These are the activations of a small neural network, seen along a few directions. Each row is one input.
Each table varies a few parts of the input and shows all the possible inputs, shuffled.
Descriptions start from the smaller parts, as in this example, which fits no table here: line(4) and (point or ring(9) or (values(3) and ring(5))).
Shared parts are said once, and a part with two or three values counts as separate values.

Table:
row 1: [-1.09  2.69 -2.44  3.45 -1.55  0.51  1.76 -4.30 -1.50 -3.65  1.33]
row 2: [ 0.52  0.76  2.56 -0.31  1.40  1.39 -1.85 -2.90  2.26  2.24 -4.45]
row 3: [-0.22 -0.91  3.09 -2.95  1.62  1.62 -1.75  1.69  2.40  3.07 -3.83]
row 4: [-0.27 -2.11  2.42 -3.65  1.32  0.00 -0.92  4.45  1.30  3.34 -1.70]
row 5: [-0.81 -0.33  3.95 -2.10  2.35  2.58 -2.35 -1.47  3.53  3.35 -5.74]
row 6: [ 0.40 -3.93  0.99 -4.61  0.30 -0.72 -0.34  7.35  0.54  3.06 -0.08]
row 7: [-0.11  0.39 -1.06  1.59 -1.19 -1.09  1.00 -0.34 -1.67 -1.96  3.24]
row 8: [-0.48  0.01 -4.17  1.23 -2.64 -1.99  2.93  0.55 -2.83 -4.19  5.66]
row 9: [ 0.90 -2.04 -1.60 -1.41 -0.16 -1.52  0.63  4.41 -1.00  0.19  2.97]
row 10: [-1.57  3.14 -1.60  4.39 -0.54  1.23  1.22 -6.93 -0.50 -3.52 -1.13]
row 11: [-0.85  2.01  0.13  3.52  0.00  1.29 -0.65 -5.55  0.30 -1.77 -1.56]
row 12: [ 1.79 -2.84 -0.25 -2.88 -0.69 -1.91  0.29  5.62 -0.53  1.83  1.50]
row 13: [ 0.29  0.90  0.30  0.40  1.03  0.89 -0.97 -0.93  0.48  0.52 -1.15]
row 14: [-0.24  1.35  1.09  1.30  1.88  1.78 -1.57 -3.88  1.53  0.79 -3.29]
row 15: [ 0.42 -1.26 -2.39  0.56 -2.02 -1.97  1.40  2.33 -2.07 -2.48  4.98]
row 16: [ 1.11  0.21  1.70 -1.20  0.61  0.43 -1.24  0.16  1.15  1.95 -2.42]
row 17: [ 1.13 -0.94  1.12 -1.87  0.32 -1.19 -0.29  2.84  0.22  2.18 -0.25]
row 18: [ 0.35 -0.27 -0.23 -0.42  0.76 -0.73  0.12  1.72 -0.42  0.66  1.20]
row 19: [-0.95  1.60 -2.89  2.31 -1.84 -1.12  2.58 -2.05 -2.52 -3.64  3.88]
row 20: [-0.34  1.57 -0.70  2.62 -0.97  0.52  0.01 -2.76 -0.70 -1.99  0.82]
The inputs of row 13 and row 14 match in every part but one. If row 3 is changed in the same way as row 13 into row 14, which row does it become?
Answer: row 5
What is each input in this table made of?
Answer: line(4) and line(5)
A walk changes only the line(4) part. It starts at row 8 and steps to row 19. List the rest of the walk in order.
Answer: row 1, row 10

Table:
row 21: [-0.30 -0.08 -0.93  0.95 -2.13 -0.98  1.48 -0.82 -0.94 -2.20  2.96]
row 22: [-0.22 -0.81 -0.97 -2.54 -0.51 -0.60  1.26  3.39  0.10  0.99 -0.69]
row 23: [-1.09 -0.13 -0.93 -2.16 -0.91 -0.74  2.01  2.55 -0.83 -0.11  0.12]
row 24: [-0.34  0.46  2.58 -0.26  1.44  0.66 -1.08 -3.44  2.78  0.96 -5.74]
row 25: [-0.33  0.92 -2.19  0.42 -0.56 -1.05  2.43 -0.69 -1.25 -1.60  2.36]
row 26: [-0.85  2.52  1.03  0.55 -0.81  1.65 -0.72 -5.74  0.43 -0.04 -4.07]
row 27: [ 1.15 -2.72  0.76 -2.37 -0.55  0.03 -0.75  2.98  0.90  1.47 -0.49]
row 28: [ 0.31  1.53 -3.18  2.08 -0.23 -1.33  1.22 -2.08 -1.52 -1.93  2.99]
row 29: [-0.75 -0.73  0.28 -0.47 -2.34 -0.84  1.82  0.96 -1.23 -1.75  1.80]
row 30: [ 0.05  3.75  1.05  1.75 -0.36  2.37 -0.19 -5.49  1.62 -1.36 -3.37]
row 31: [-0.83  0.31 -0.93 -1.02 -0.81 -0.89  2.72  1.10 -1.60 -1.17  1.20]
row 32: [ 1.90 -2.30  2.23 -1.65  1.04 -0.10 -2.55  2.56  0.88  2.51 -0.37]
row 33: [ 2.11 -0.85  3.27 -0.27  2.11 -0.56 -3.79  2.28  1.25  3.57 -0.01]
row 34: [ 1.31  2.18 -3.35  4.78  0.60 -0.88  0.19 -2.55 -2.36 -2.46  2.73]
row 35: [ 1.32  1.18 -1.94  5.30 -0.91 -0.61 -0.74 -2.60 -2.17 -3.28  3.39]
row 36: [-0.11 -2.00  0.26 -2.08 -1.92 -0.60  0.23  3.31  0.45  0.53 -0.15]
row 37: [ 1.07 -1.45 -0.51 -2.78  0.84  0.01  0.32  3.05  0.59  1.94 -1.04]
row 38: [ 1.88 -1.03  0.99 -2.10  2.35 -0.07 -1.43  2.60  0.56  3.06 -0.93]
row 39: [-7.21 -1.50 -0.02  0.75  4.06  5.07 -1.16 -0.03  1.63 -2.13  0.41]
row 40: [-0.98 -1.30  0.19 -1.71 -2.37 -0.73  1.14  2.46 -0.41 -0.64  0.70]
row 41: [-0.49  1.19  2.08  0.91  0.19  1.86  0.05 -4.04  1.58  2.16 -4.79]
row 42: [ 2.11  0.36  2.04 -0.69  3.50 -0.56 -2.74  2.40  0.87  4.13 -0.62]
row 43: [ 0.29  0.51 -1.79  2.64 -1.73 -1.15  0.28 -2.17 -1.31 -2.66  3.62]
What is each input in this table made of?
Answer: point or line(4) or (values(2) and line(9))
Which other rows does row 36 become when the values(2) part takes its other values? List them by row number.
Answer: row 22
List by row number the other inputs of the same sort as row 30.
Answer: row 24, row 26, row 41

Table:
row 44: [ 2.49 -2.22  2.49 -2.91 -0.08 -1.20 -1.33  3.04  1.54  3.87 -2.97]
row 45: [ 1.31  2.59 -2.96  3.04 -2.79 -1.06  2.25 -3.81 -2.03 -3.04  1.26]
row 46: [ 2.12  0.80  3.09 -0.18  0.94  0.07 -2.00 -1.40  1.12  2.68 -3.38]
row 47: [ 1.46  2.63 -1.75  2.49 -1.20 -0.77  0.86 -4.62 -1.27 -1.65 -0.21]
row 48: [-1.23 -3.26  2.14 -3.21  1.35  1.55 -1.43  3.60  2.08  2.84 -2.63]
row 49: [-1.84 -0.27  2.77 -0.45  2.34  2.61 -1.95 -0.74  1.79  1.41 -3.03]
row 50: [-1.53 -1.38  2.45 -2.11  1.49  2.40 -2.31  1.30  2.37  1.91 -2.91]
row 51: [-2.77  1.56 -1.77  2.14  0.45  1.38  0.99 -3.84 -0.36 -3.08  0.03]
row 52: [-2.95  1.49 -2.95  2.67 -1.08  1.04  2.39 -3.02 -1.14 -4.50  1.52]
row 53: [ 2.31 -0.32  2.74 -1.81  0.03 -0.30 -2.22  0.66  1.80  2.99 -3.22]
row 54: [ 2.55 -2.56  1.84 -5.83  0.56 -2.41 -0.22  7.75  0.61  5.18 -1.27]
row 55: [ 1.05  2.01 -3.13  2.37 -3.95 -1.84  3.21 -2.55 -2.65 -3.74  2.72]
row 56: [-3.14  0.94 -3.07  2.04 -2.22  0.30  3.32 -1.88 -1.82 -5.18  2.93]
row 57: [-0.13 -0.67 -2.49  4.73  2.94 -0.30 -2.23  0.94 -1.96 -2.37  7.04]
row 58: [-0.73 -3.58  1.92 -5.02  1.69  1.15 -0.80  5.70  1.90  3.11 -1.30]
row 59: [ 0.54  1.17 -3.06  1.33 -5.26 -2.89  3.90 -1.45 -3.24 -3.96  4.22]
row 60: [ 1.87  1.91  1.92  0.96  0.65  0.17 -1.30 -2.91  1.06  1.92 -2.72]
row 61: [-3.62  0.10 -3.09  1.07 -3.62 -0.65  4.04 -0.87 -2.44 -5.34  4.44]
row 62: [ 1.65  2.41 -0.03  2.01  0.10 -0.18 -0.34 -4.34  0.10  0.34 -1.52]
row 63: [-2.17  0.91  1.71  0.74  2.10  2.51 -1.17 -2.25  1.81  0.54 -2.37]
row 64: [ 2.96 -2.46  2.32 -4.72  0.24 -1.70 -0.71  5.15  1.38  4.09 -1.63]
row 65: [ 3.46  0.55 -2.49  5.05  1.57 -2.33 -2.40  0.82 -2.79 -1.19  7.26]
row 66: [-1.19 -3.73  1.48 -6.10  2.06  0.42 -0.29  8.26  1.20  4.18 -0.99]
row 67: [-2.46  1.36 -0.06  1.68  1.69  2.03 -0.26 -3.54  0.97 -1.02 -1.25]
The inputs of row 52 and row 45 match in every part but one. If row 57 is changed in the same way as row 52 into row 45, which row does it become?
Answer: row 65
What is each input in this table made of?
Answer: values(2) and (point or line(11))
Which other rows does row 63 become when the line(11) part takes its other values? List them by row number.
Answer: row 48, row 49, row 50, row 51, row 52, row 56, row 58, row 61, row 66, row 67
